grid =
[[ 19  -1  29 -23   8 -21 -13  18  15  20]
 [ 19   2  24 -14   2 -10 -14   9   6  15]
 [ 21  -1  31 -25   9 -23 -14  20  17  22]
 [ 16  -2  25 -23   9 -21 -11  18  16  18]
 [-11   5 -22  26 -14  28   6 -22 -22 -17]
 [  8  -7  18 -26  16 -29  -3  23  23  15]
 [ 14   9  10   7 -12  14 -13  -9 -13   3]
 [-21  -1 -29  19  -4  15  16 -13 -10 -19]
 [ -6  -9   0 -15  14 -21   8  16  18   4]]
Indices start at 1.
row 1 col 1	19
row 8 col 2	-1
row 2 col 3	24
row 1 col 9	15
row 4 col 10	18
row 8 col 9	-10
row 7 col 7	-13
row 9 col 2	-9
row 3 col 2	-1
row 8 col 3	-29
row 4 col 6	-21
row 2 col 4	-14
row 5 col 5	-14
row 1 col 10	20
row 7 col 1	14
row 9 col 8	16
row 9 col 6	-21
row 1 col 7	-13
row 3 col 9	17
row 9 col 5	14
row 7 col 3	10
row 3 col 6	-23
row 6 col 10	15
row 1 col 5	8
row 7 col 9	-13
row 1 col 3	29
row 3 col 10	22
row 3 col 8	20
row 7 col 2	9
row 9 col 10	4
row 2 col 9	6
row 8 col 8	-13
row 2 col 5	2
row 5 col 6	28
row 9 col 3	0
row 2 col 6	-10

data =
 0.00  -0.04  -0.04   0.04
-0.06  -0.12  -0.12   0.11
 0.19   0.21   0.18  -0.19
-0.03  -0.02  -0.02  -0.02
-0.03  -0.02  -0.02  -0.04
-0.05  -0.14  -0.15   0.17
-0.02  -0.08  -0.08   0.09
 0.18   0.18   0.15  -0.14
-0.08  -0.22  -0.23   0.25
-0.02   0.00   0.01  -0.07
-0.09  -0.11  -0.11   0.08
 0.06   0.04   0.02  -0.02
Indices start at 1.
(1, 1)	0.00
(1, 4)	0.04
(10, 1)	-0.02
(8, 2)	0.18
(3, 2)	0.21
(12, 3)	0.02
(2, 1)	-0.06
(1, 2)	-0.04
(2, 4)	0.11
(3, 4)	-0.19
(12, 2)	0.04
(11, 4)	0.08
(1, 3)	-0.04
(8, 1)	0.18
(7, 4)	0.09
(9, 2)	-0.22
(4, 4)	-0.02
(2, 2)	-0.12
(6, 4)	0.17
(5, 4)	-0.04
(11, 3)	-0.11
(9, 4)	0.25
(11, 1)	-0.09
(8, 3)	0.15
(10, 2)	0.00
(12, 1)	0.06
(6, 1)	-0.05
(6, 2)	-0.14

A =
[[ -7   5  -3   2   1  -1  13   7   6   0  -3  -2   1   2]
 [  0   1   4  -5   8  -2  -2  -4   8  -3   2   3  -1  10]
 [  6  -6   6  32   5  -2  -5   9  -9   7   5  -2  -1  -2]
 [ -7  -4 -10  -3  -6   7   4   5  -3   6   2  -2   3  -2]
 [  0  -1  -3  -1  -6   3   4 -16   5  -8   0   2   1  -4]
 [-22   3   2  -1 -10  13   6  -9  -1  -7   5  -4  -3  -3]
 [ -3   5   0  -3   6  -3  -5   5   3   6  -8   0 -25  -1]
 [  2  -1   6  -6   8  -3  -6  -4   1   3   1   5  -3   5]
 [  2   0  -3   2   2  -6   0   1   4  -4   0  -6   3  -1]
 [  1  -4   4   8   3   8   1  -6  -5   4   2  11  -4  -2]
 [  0  -1   4  -3   2  -1  -6  -5   8  -6   1  -5  -7  -2]
 [  5   1   5  -3   2  -5  -6 -18  -3   3  -3   7  -2   1]
 [-13  -6   3  -3  -3   3  -3  -1   5   0   9   1   1  27]
 [  6  -3   4  -5  -2   0  -6  -3  -3   7  -2  -1  -5  -4]
 [  0  -4   2   1  -2   1  -2   3  -6   4   5   0   1  -1]]
Indices start at 1.
row 1 col 1: -7
row 11 col 13: -7
row 6 col 4: -1
row 2 col 4: -5
row 10 col 6: 8
row 14 col 3: 4
row 10 col 9: -5
row 6 col 11: 5
row 14 col 1: 6
row 4 col 7: 4
row 11 col 12: -5
row 12 col 14: 1
row 8 col 6: -3
row 11 col 8: -5
row 13 col 14: 27
row 14 col 8: -3
row 12 col 13: -2
row 14 col 5: -2
row 7 col 1: -3
row 11 col 5: 2
row 6 col 8: -9
row 15 col 10: 4
row 7 col 12: 0
row 13 col 2: -6
row 9 col 1: 2
row 11 col 2: -1
row 1 col 3: -3
row 14 col 6: 0
row 13 col 7: -3
row 2 col 7: -2
row 12 col 8: -18
row 5 col 11: 0
row 3 col 10: 7
row 7 col 4: -3
row 5 col 14: -4
row 5 col 6: 3

a =
[[ -4   3   2  -7  -1  20  21   7  16  25   5 -12]
 [ -1  10  12  11   3 -12 -18  -9  -8 -22  -1  13]
 [ -3   0  -1  -8  -2  18  20   7  14  24   4 -13]
 [ -3   0   0  -8  -2  19  21   7  14  25   4 -14]
 [ -4   1   0 -10  -3  22  25   9  17  30   5 -16]
 [  3  -3  -4  -5   0  11  14   7   8  16   3  -7]]
Indices start at 1.
row 1 col 1 = -4
row 6 col 8 = 7
row 1 col 9 = 16
row 5 col 1 = -4
row 6 col 9 = 8
row 5 col 10 = 30
row 1 col 3 = 2
row 2 col 6 = -12
row 1 col 4 = -7
row 3 col 5 = -2
row 2 col 2 = 10
row 2 col 1 = -1
row 4 col 4 = -8
row 5 col 12 = -16
row 3 col 1 = -3
row 3 col 9 = 14
row 2 col 3 = 12
row 3 col 11 = 4
row 3 col 8 = 7
row 5 col 7 = 25
row 5 col 4 = -10
row 4 col 8 = 7
row 1 col 7 = 21
row 3 col 6 = 18
